A small network was shown many inputs. Here are its activations along a few directions, one row for each input.
In each table, some parts of the input vary, and every possible input appears once, in random order.
Descriptions start from the smaller parts, as in this example, which fits no table here: line(4) and (point or (values(2) and ring(5)) or line(11)).
Shared parts are said once, and a part with two or three values counts as separate values.
(in the rows, 100 means zero)

Other details of the inputs vary at random and push rows far along two fixed directions, the same in every table; ignore that.

Table:
x1: 36,86,141,56,156,54,104,167,16,37,47,100,80
x2: 43,96,117,84,131,66,96,161,39,68,73,89,89
x3: 45,76,175,55,118,89,108,110,50,103,76,100,115
x4: 186,77,68,117,101,60,132,81,152,75,65,128,78
x5: 32,142,51,126,68,179,38,123,71,136,194,39,131
x6: 120,51,147,69,125,56,136,103,93,81,50,117,94
x7: 172,86,19,170,25,157,89,48,195,169,180,70,135
x8: 59,50,129,75,120,59,105,151,43,75,75,77,108
x9: 63,66,42,128,55,150,58,126,82,130,191,14,151
x10: 167,105,113,101,99,89,133,45,158,113,72,143,87
x11: 34,115,168,61,122,91,94,114,44,94,78,111,98
x12: 169,157,71,121,112,87,116,71,153,82,67,160,53
x13: 171,127,56,130,114,63,125,93,150,76,63,138,57
x14: 164,144,101,107,102,95,118,42,157,98,72,161,69
x15: 162,146,103,109,102,91,120,46,156,105,72,156,68
x16: 35,128,138,74,132,84,89,145,38,79,75,107,85
x17: 110,62,67,119,59,147,84,83,125,133,161,57,140
x18: 34,85,95,99,58,183,55,90,77,148,190,35,161
Each input here is: values(3) and ring(6).
Changing only the values(3) part turns x2 into x13. The same change can be made to x11. Which row results?
Answer: x15
Change only the values(3) part in x7. List by row number the other rows that result.
Answer: x6, x17
Change only the values(3) part in x5. List by row number the other rows that result.
Answer: x12, x16

Table:
x19: 137,94,72,128,70,108,100,76,144,125,120,98,107
x20: 125,119,136,76,135,71,128,85,110,70,40,156,65
x21: 117,114,76,132,79,103,101,91,131,136,116,96,103
x22: 36,110,105,98,94,129,70,130,59,115,134,70,118
x23: 36,94,166,34,159,71,103,133,20,41,51,110,84
x24: 7,100,100,91,101,120,62,156,22,94,137,47,124
x25: 138,92,84,112,80,115,104,62,138,114,112,109,109
x26: 27,92,134,73,99,129,80,115,46,112,128,64,130
x27: 94,84,89,119,77,102,95,107,107,120,118,79,116
x28: 147,89,52,130,75,118,102,82,146,113,131,88,109
x29: 145,83,142,78,125,41,140,85,115,72,28,152,73
x30: 123,130,61,139,79,113,94,94,136,126,118,106,94
x31: 112,126,80,118,88,124,89,86,121,116,119,106,97
x32: 165,80,99,104,124,44,143,95,133,74,41,139,67
x33: 71,68,93,90,93,126,81,117,72,101,135,58,128
x34: 153,112,131,92,122,53,140,75,131,88,38,155,66
x35: 138,121,70,134,71,114,101,72,149,135,122,103,102
x36: 65,54,164,34,150,67,119,128,37,49,47,105,98
x37: 102,125,57,121,82,126,78,96,110,106,134,85,102
x38: 62,113,88,96,98,127,71,114,70,93,132,74,109
What do these inputs look like to the network?
Answer: line(4) and line(5)
Changing only the line(4) part turns x31 into x20. The same change can be made to x34. Which row results?
Answer: x26
A walk changes only the line(4) part. It starts at x23 and steps to x38. List the rest of the walk in order.
Answer: x37, x24
Change only the line(4) part in x33. List by row number the other rows that result.
Answer: x28, x32, x36
